A small network was trained on invented records. Each row is its activation on one of them, seen along a few directions.
Here are examples, each followed by its value of one field, G.
The largest differences between rows may come from other fields.
Strong random noise was added to every row along 12 fixed directions; ignore it. To show where, here is one row again and again, with new noise each time:
[ -92 -111  -18  -96  -22 -188  332  -39 -269   99   63  181  172  233
  162 -207  -56 -391 -188  139  172  -12  -49 -232]
[ 119   51 -164 -107   66  139  297  210 -129    8  201  -85  412  420
 -282  180 -267   57 -257 -336  280  113  438  -28]
[ 186  260 -396  438  -38   80 -207  312  -20   74  461   54  235   -8
  -56 -130 -239  -27  -74 -300 -270  361  170   25]
[-311   96 -111  179  288  100  -98  123 -138  -70  304   22  -19  220
   91 -194   66 -574  307 -251 -336  487  -80  -89]
[  89  125  -55  -86  156   91  174   27   93   -5   94  257 -220 -253
 -183 -167 -163 -261 -380 -115   38  482 -143  177]
[ -29 -331  396  198 -428  269  232 -446   53  221 -261  -34   50 -134
  -18  447  251  365  423  156  144 -109 -616  243]
[ -15  181   18 -477  193   19  271  162 -121 -152   39 -280  164  257
  114  209 -158  143  123   76  334  -90 -227  188]
[  31   13   37  415  -32  -90  354  322 -326  367   53 -573   27 -208
 -110 -429 -164 -262 -252   93 -144 -299  404  -80]
[  45  -76 -161  140  240 -226  349  149 -117   93  -47 -623 -385   -4
 -539 -219 -403  278 -182 -118 -121  352  341  465]
[ 326  124  -52  -31 -111  186  -67  195  -83   29  131 -195   56 -257
 -285   -7 -112  347 -353  235  123  -32  -21  278]
[-243 -162 -124  166  116 -185 -254 -221  165 -314 -154  437 -428  418
   33   49   36  865  770 -238 -184  190 -286 -163]
[ -15  204  301  -78  146  275   65   74  323  -61 -305 -196 -208  561
 -350   61  134   63  242 -420   68 -166   93  384]
[ 352 -534 -267  109 -227  -87 -175   -9   15  276   46  152  275  659
  109  384  181   13   12 -186 -360  124   23  478]
[-416  173  422  144  136  253  287 -206   84  -78 -198   45 -366 -105
 -227 -238   98 -179  317 -148  132  116 -247 -177]

[ 114  335 -288  152 -118  310 -463  196   26 -177  456  -76  452  236
  -46  282  -55  240  277 -173  -35  310 -151  204] | g9
[-429  -76  227   85  147   73 -292   18 -223 -143  -73 -179   11  454
  155  -98  405   20  686  102 -216 -430   42 -359] | g23
[  32  -71   -9 -431  405  -91  -56  331   29 -133  -97  485 -410  -98
  396 -283  175 -491 -348   21 -142 -152  -53 -293] | g14
[  -3  530  -88 -289  286  147 -171   34  197 -310  164  179 -108 -207
  -91  -63 -169   72   -5  -41   98  442 -332  284] | g20
[  63 -509 -282  599 -132 -125  290 -150   79  293    4  342  -20 -282
  161  363 -223  514  278 -487 -356  391   -6 -114] | g17
[ 295  240  219  -74  -35  456 -557  -29  564 -288 -314  565 -435  -84
 -434   44  259  768  -35 -146   57 -161 -118  192] | g5
[ 100  -50 -162  259 -193 -306  -77 -164  299  103  -99  282 -215  336
   69 -156  -23 -205   23 -245 -194  232  -95  207] | g15
[  58 -314 -405  184  -45 -589 -296  213 -320  115  104 -147  134  402
  622  -78   23  333  417  287 -494 -337  -81  -23] | g10
[  73  -49 -225  281  166  -31   95  256 -216  118  217  -69 -112 -537
 -258 -311 -274   37 -468  -25 -199  234  435 -228] | g8
[ 261  -83  -16 -175 -157  -35 -104 -200  291   36 -108  568 -127  -97
   48   26  102 -201 -410   15   49  134 -174  131] | g15
[ 334 -230 -137  -14 -259 -216 -227  -50   48  192  -55  111  162  167
  113   83  108   48 -235  185 -148 -187   24  305] | g7
[-123  283 -372  280 -153 -267  -11  -73 -115  -53  383  414  368  271
  280 -244 -281 -126  183  -75   60  379 -252 -260] | g17
[  26  206  268  -40  -20  304   14  268  -37  161   25 -268  276  373
  -39 -166  252 -921 -242  -92   25 -347  288   78] | g18
[ -23 -493  205 -114 -205   18  -83 -234 -136   15 -248  482   10  -38
  347  189  386  340  184  386   46 -433 -366 -350] | g4
[ -39  151  253  294   46  559 -134   36  196   92   42  215 -149 -314
 -116  -51  297 -411   87 -249 -261  267 -282  107] | g21
[  85  388 -256 -126  281 -341   -1  101  137  -83   88 -102 -287 -321
   34 -297 -404   41 -156   47 -124  311 -100  402] | g6
[ -34   -5 -234 -198   68 -100  -96 -305   28 -124  156  261  186  505
 -236   81  -87 -136  -48 -103   35  701 -102  425] | g9
[ -97 -186  296 -119  -59   97  100 -269  -71  100 -215   96   61  343
 -403 -191  261 -480 -361  102  157  -63  273   47] | g12
[-290  638  399  -43   83  460  -62  110 -261 -130  181 -403  190 -459
 -155 -375  131 -373   20  440  260 -233 -165 -180] | g20
[ 151 -243 -192   23  100 -244  112  294 -385  163  101  -88 -144 -510
  298 -231 -106  153 -262  430 -225 -133 -115 -118] | g10
[  -5  469   56 -204  -10  113   50  -42  -28  -68  156  -17  366   45
 -145 -133 -137 -284 -223  130  329   81  -33  122] | g11
[-264  305  -64  238   41 -252 -357  -32 -105  -54  130 -181   10   55
  357 -348   62 -124  581  279 -351  -13 -364   78] | g11
[-309   -6 -168  449  238  168 -249  177   -4 -104  256 -285  -78    2
  181  243    6  140  852 -452 -542  373  -64  -54] | g18
[ 240  -74  -32  -91 -240  -71 -161 -147 -136   48    3  200  121 -182
 -228 -182   15  210 -529  486  164 -115   49   61] | g9
[  38  209  287   14 -365  233 -203 -299  273  -59 -184   45  209  333
 -254  188  208  273  217   14  312 -261 -154  200] | g7
[ 142 -184 -120 -160  219 -227  -27  268   60   13 -195  -73 -143  371
  295  145   25  380  249 -137 -250 -331   41  172] | g8
[ 584 -124 -237  170 -491   74   42  111  132  290   87  381  610   85
  149  437 -145  436 -318 -192  147 -279  132   34] | g4
[ 168   29 -136  365 -514  -56   45 -107  -10  240  184  425  509  144
  199  -31  -68 -203 -168  -34  135  -40  -92 -216] | g22
[  23   95  583 -267 -354  272 -173 -455  120   85 -292  495  104  281
 -174 -318  595 -778 -402  471  327 -347 -316  177] | g6
[ -91 -261   40  250  170   76 -174  142   34  165  -78  118    8  -47
  380  137  281 -106  368 -278 -559 -265  205 -239] | g11
[ 166   31  -31 -441  -10  189 -268  -98  150 -265   22  164   85 -155
   49  508   55  558   75  153  215   38 -342  181] | g16
[ 265 -282  -84  -38 -161 -169  376  -85   66  330  -99  -37  247 -362
  521  574 -179  326  149   23  -68  -90 -391  347] | g5
[ 291 -443 -174  209 -216 -206  190 -150 -156  281  -20  204 -118 -622
 -258 -122 -212  266 -695  268  -52  202  192   -1] | g22
[-309  -76   -9 -182  -85   51  415 -534  -11 -174  160   49  112  144
 -251  338 -225 -246  111 -132  477  888 -361  108] | g3
[-266 -486  -51 -326  476  171   95 -155 -502 -124  203 -377 -134  -67
 -644   91   29 -168 -254  202 -122  853  230  285] | g23
[ 130  271 -134 -168  -30  332 -165  138   95  -58  396  131  357  -89
  241  293   36 -547  -64 -122   38  406 -374  186] | g16
[ 379  545 -379  -74 -102 -447 -279  105  260   32  177  135  175   67
  378 -208 -334   -6 -119  132 -111   21 -269  544] | g18
[-609 -195  214 -511  527  112   79 -410 -257 -407  -48  159 -372  209
 -340 -108  215 -269  200  193  122  723 -352  -10] | g2
[-134  411  187 -302  139  388 -239  138   15 -484  -24  125  114  143
 -125  116   63  728  325   29  438 -414   -6 -432] | g22
[ 122  453  -90  396   11  289 -357   90  412  165  230  167  164  189
  -54 -105  108 -741   65 -563 -477  474  -15  534] | g20
[ 147  -95  -18 -116 -126 -357  328 -193   69  274 -203 -107  198  559
 -143  -61 -139 -360 -333  -58  111   -5  229  497] | g5
[ 229   97   79 -156  -27  326 -374  125   41  -52    9   47  210  281
 -224  104  256  190 -116   63    4 -232  102  229] | g10
[-199  383  163 -390  296  -34  227    8  132 -281 -170  -25 -240  203
 -117 -159 -150   52   82  -56  366    3 -186   53] | g8
[ -18  253  361 -210 -143  422 -353  -91  228 -161 -106  185  119  -99
  211  264  414   61  323  158  170 -419 -438  -64] | g16
[ 143 -172 -192 -166  -59  182  267   48 -257   68  314 -265  469 -175
   10  568 -220  204  -59   75  182  391 -248  278] | g21
[ 191 -294  172 -388  225  110 -128  168  128   34 -299 -198 -319  -46
   63  236  322  -70 -141   48 -238 -295   76  352] | g15
[ 149  -35  -19 -249  333  120  253  277  -11   28  -28 -155  -25 -583
   50  277 -217  349 -218 -114   -7 -183  315  -50] | g6
[ 283 -305   69 -177 -129  143   61 -116   56  201 -131  142  207   55
  -51  353  156   39 -255   24   12  -54  -17  365] | g12
[ -15 -359  -26  -88  389   35  554  187  -24  221  -98   -2  -60  -13
   35  193 -120 -420 -215 -522 -188  228  403   -5] | g4
[-340 -351  426   91 -142   53  294 -400 -185  104 -287  -12 -206 -139
   -9  -58  280  -86  271  343  104  -71 -468 -122] | g21
[ -36 -258 -106 -269  447  -33  461  288 -345  112   81  -73  129   15
  -42  -19 -159 -309 -440 -162  -24   67  553 -235] | g2
[ 118 -245   94 -265  -91  135   17 -138  -12  -70  -96  127 -140 -127
 -214  164  107  159 -271  223  221  131 -218  151] | g14
[ 383  -32  -55   43 -248  316 -166  205  106  131   99  618  448  -66
  352  301  170  142 -171 -140   20 -380  -32 -265] | g17
[  26 -123  -17  -97 -300   99 -180 -271 -311 -137  151  242  241   36
 -286  -53   90  296 -228  543  347  144 -243  -79] | g12
[ -77  144  118  490  -38  154 -326  114    3  112   64 -359 -377 -272
 -260 -494  217 -479   13  104 -434  187  -63  251] | g14
[ -87  308  199  348  -83  427  108   26  305  -15   18   23  -19 -199
 -231   74  -48  -91  117 -531  129   21  232 -289] | g3
[-525  427  120  311  -44  -20 -122 -262    2 -236   76 -122   73  174
  -13 -171  -34  148  770  -36  105   71 -249 -281] | g7
[-177 -243   75 -109  148  -22  376 -221  -74   70  -34 -213 -125 -144
 -271   78 -101 -406 -232  -86   60  415  215   93] | g3
[ -67 -253   95 -313  360  224  166    5 -213 -104   17  263 -320 -808
 -214  -54   10   27 -521  240   62  280   23 -300] | g2
[-182   23  255  -95  -33  -41  411 -249 -101  130 -138 -325  123   92
  -10   75  -37  -97  216  154  207  -52 -262  257] | g23

Which value of G does each new row have?
[-131  -12  134  149  207  304   61  345 -204  -20   46 -209  -94 -179
 -294 -229   73 -164 -208 -150  -27 -197  586 -503] | g14
[ 231   73   16 -218  -78  254 -429  309  -65   95  236  154  412   43
  479   39  429 -817 -283  194 -183 -358  -18  -87] | g15
[-116  473 -152  662 -292  136  135  -51  -85  104  462  564  364 -448
  -13 -480 -304 -378 -214 -159  161  377  -33 -658] | g17
[ 502 -222 -563  404 -157 -197  320  234  -32  430  330   87  292 -428
  -13  166 -553  149 -606 -326 -215  438  344  153] | g8
[ 160 -157 -382 -320  172 -163 -364  206 -324  -94  292   65  394  321
  123   56    7   34 -238  230 -171   30  308   17] | g11
[-374  204  214  111 -297 -130   38 -347 -382  -92   17  198  312  355
 -129 -576   94 -141   31  515  463 -293  -62 -559] | g9
[ 240  175  219  -44 -449 -117  -44 -256  163  199 -158  193   15 -382
  224 -188  123 -209 -272  543  187 -299 -589  279] | g7
[  30   42   81  363  -57 -306  100   20   22  247 -293 -179 -126  278
 -313 -543  -76   -8 -194  -63 -143 -411  630   10] | g11
[ 267  110  207 -258  -36  302 -161  -47  242 -151 -206 -370 -386 -644
 -372  312   12  754  -81  297  159  -25 -349  589] | g15
[-257  112 -112   99  297  101 -290  371 -321 -217  296  -92  -82 -121
   46 -365   89 -262   37   51 -201  -18  320 -623] | g16
[  89   13 -130  356 -460  166 -348 -351   96   16  267  463  343 -254
  -29  214   44  261  100   64   19  344 -323  -73] | g7
[ 179 -561 -318 -237  150 -539  311   55 -127   35 -165 -450 -349  155
 -109  199 -335  473 -205   29  -65  136  319  352] | g3
[ -96  139  358  -46  171  552 -199  289 -156  -37    0 -173   26  144
 -241 -201  434 -404  -53   54  -53 -301  152  -98] | g21
[  23  204 -392  329  -35 -501 -116  113 -127   17  165  -96   36  -73
  313 -284 -351  525  306  157 -232  -50 -106  -19] | g9
[ 325  352 -275 -138  100  -24 -116  494  103   61  290 -264  314 -174
  445  185 -209 -191 -124 -148 -143 -215  186  132] | g3
[-388 -226 -118   67   64 -275 -160 -197 -404 -101  125  104  191  493
   43 -260  120 -153  226  206 -108   79  176 -389] | g9
[-111   77   99  312  -59   46   63  -16  173   91 -112   -6  100  463
    7   18   35  -83  377 -439  -97 -159  209  -46] | g18
[  71  367   49  419 -143  -68 -121   88  125  210  -13 -280   -1 -132
  181 -227  -17   67  348   69 -286 -212 -307  346] | g2
[  59  -49  -52  259  -38  -66 -189  195   31   81    7  -62 -159  141
  -13 -277  105 -307 -119 -126 -260 -174  395 -152] | g3
[-185  131   29 -110  286   34  -91  -81  112 -177  -23  112 -124  -72
   39   56  -26  126  293 -135 -106  146  -27  -12] | g18
